These are the activations of a small neural network, seen along a few directions. Each row is one input.
Each table varies a few parts of the input and shows all the possible inputs, shuffled.
Descriptions start from the smaller parts, as in this example, which fits no table here: ring(8) and (point or ring(9) or (values(3) and line(4))).
Shared parts are said once, and a part with two or three values counts as separate values.
In the rows, 128 means zero.

Other details of the inputs shift rows strongly along two fixed directions, in all tables alike. That doesn't count.

Table:
r1: [142  86 135 136 171 113 152 148 137 134 107 103 138 131]
r2: [133 143 143 129 100 143 146 108 139 123 121 125 121 119]
r3: [124  96 129 128 151 120 133 139 136 131 126 117 143 132]
r4: [ 71  80  87 144 164  78  54 145  81 140 116 118 166 151]
r5: [111 149 120 120 109 129 117 129 119 130 139 135 132 128]
r6: [ 60  56  59 126 194  52  26 172  65 145 138 132 193 157]
r7: [114 157 121 124 105 137 120 118 129 132 135 134 135 124]
r8: [163 114 128 137 174 120 110 153 119 124 126 134  97 124]
r9: [111 141 120 118 100 125 113 116 109 125 136 144 130 128]
r10: [138 138 156 133 101 154 166 105 149 121 121 119 112 129]
r11: [176 129 156 120 139 155 200 121 180 128 120 119 125 108]
r12: [209  99 140 126 215 132 167 167 161 129 124 127 102 114]
r13: [ 76 127  91 125 129 106  67 137  98 138 146 137 158 144]
r14: [136 137 128 126 136 138 149 132 154 136 133 123 140 123]
r15: [134 101 131 134 151 122 143 137 146 132 120 114 143 126]
r16: [ 81 229 114 146   9 143  23  67  41 102 145 182  55 141]
r17: [ 59  44  73 141 198  52  37 173  67 142 122 112 181 163]
r18: [127 171 137 118  85 153 144 114 139 123 143 135 120 123]
r19: [169  80 153 123 179 130 192 156 172 129 117 100 137 120]
r20: [101 168 130 128  58 134 103  96 100 119 130 142 115 128]
r21: [120 164 134 119  76 150 132  95 131 121 141 146 121 126]
r22: [188 158 145 126 153 154 154 144 153 125 136 138  85 112]
r23: [138  98 121 127 169 118 144 141 149 138 126 121 153 126]
r24: [120 144 140 124  88 136 132 112 119 119 128 132 115 125]
r25: [145 144 135 120 129 140 157 134 149 133 129 124 130 119]
r26: [201  91 160 116 192 141 226 154 193 135 112 104 135 107]
r27: [120 147 141 139  89 144 137  99 133 122 120 125 118 131]
r28: [114 195 157 130  22 164 140  72 114 107 127 142  84 126]
Description of these inputs: line(4) and (point or ring(6)).
- A walk changes only the line(4) part. It starts at r18 and steps to r6. List the rest of the walk in order. => r19, r17
- Which other rows agree with r9 in the line(4) part? List them by row number. => r6, r11, r12, r21, r23, r26

Table:
r29: [165  65 134 136 225 112 160 177 158 139 115 102 138 126]
r30: [103 143 115 136 105 119  91 118  96 124 131 138 118 138]
r31: [106 183 128 133  54 144  99  86  99 115 133 149 100 132]
r32: [106 142 105 129 125 114  83 134 101 132 139 143 130 132]
r33: [178 111 155 124 152 141 185 135 164 125 118 117 115 113]
r34: [176 159 165 116 103 169 195 113 167 116 133 133  95 110]
r35: [178 135 160 131 137 157 183 129 169 122 120 115 101 114]
r36: [151 152 173 117  79 175 226  95 190 124 120 109 129 114]
r37: [109 182 131 133  52 145 103  91 102 113 134 148  98 131]
r38: [ 73 132 115 128  81 119 107 102 116 132 130 126 164 138]
r39: [ 60  75  92 127 151  83  89 146 104 146 125 110 196 148]
r40: [143 184 141 123  86 159 138 103 135 120 136 144 100 116]
r41: [103 135 109 139 121 116  75 125  99 128 133 140 124 136]
r42: [137  49 133 124 201 108 188 167 176 146 110  82 187 127]
r43: [163  64 125 124 219 107 153 174 153 138 123 112 149 125]
r44: [155  78 130 127 193 110 148 162 141 135 117 111 140 127]
r45: [101 136 110 138 122 117  76 123  97 128 131 137 123 137]
r46: [183 127 148 125 161 149 184 143 173 131 125 121 116 111]
r47: [163  62 129 136 221 107 156 172 154 139 112 103 144 129]
r48: [105 143 102 130 127 115  76 133  98 133 138 143 132 135]
r49: [ 81 104  83 128 150  87  46 143  75 134 138 142 154 145]
r50: [ 96  83  93 130 173  82  68 155  87 137 125 128 155 142]
r51: [114 120 141 123 108 138 170 111 156 132 119 110 159 126]
r52: [ 86 116  82 132 152  89  44 152  80 138 139 140 150 142]
r53: [137 139 139 124 107 136 135 120 124 120 126 131 113 122]
r54: [144 174 150 131  77 160 150  97 134 116 129 138  92 124]
r55: [107 132 107 124 124 114  86 130 100 128 141 144 132 138]
r56: [104 190 127 135  57 147  85  91  98 117 140 152  96 133]
r57: [178 158 166 117 104 170 194 114 168 116 130 131  96 110]
r58: [138 167 151 122  73 154 150 100 128 116 130 142  96 118]
- What is each input in this table made of? => values(5) and (point or ring(5))
- Change only the ring(5) part in r33. List by row number the other rows that result. => r41, r43, r46, r47
- Change only the values(5) part in r30. List by row number the other rows that result. => r31, r37, r47, r54
- Change only the ring(5) part in r49. List by row number the other rows that result. => r31, r40, r45, r50
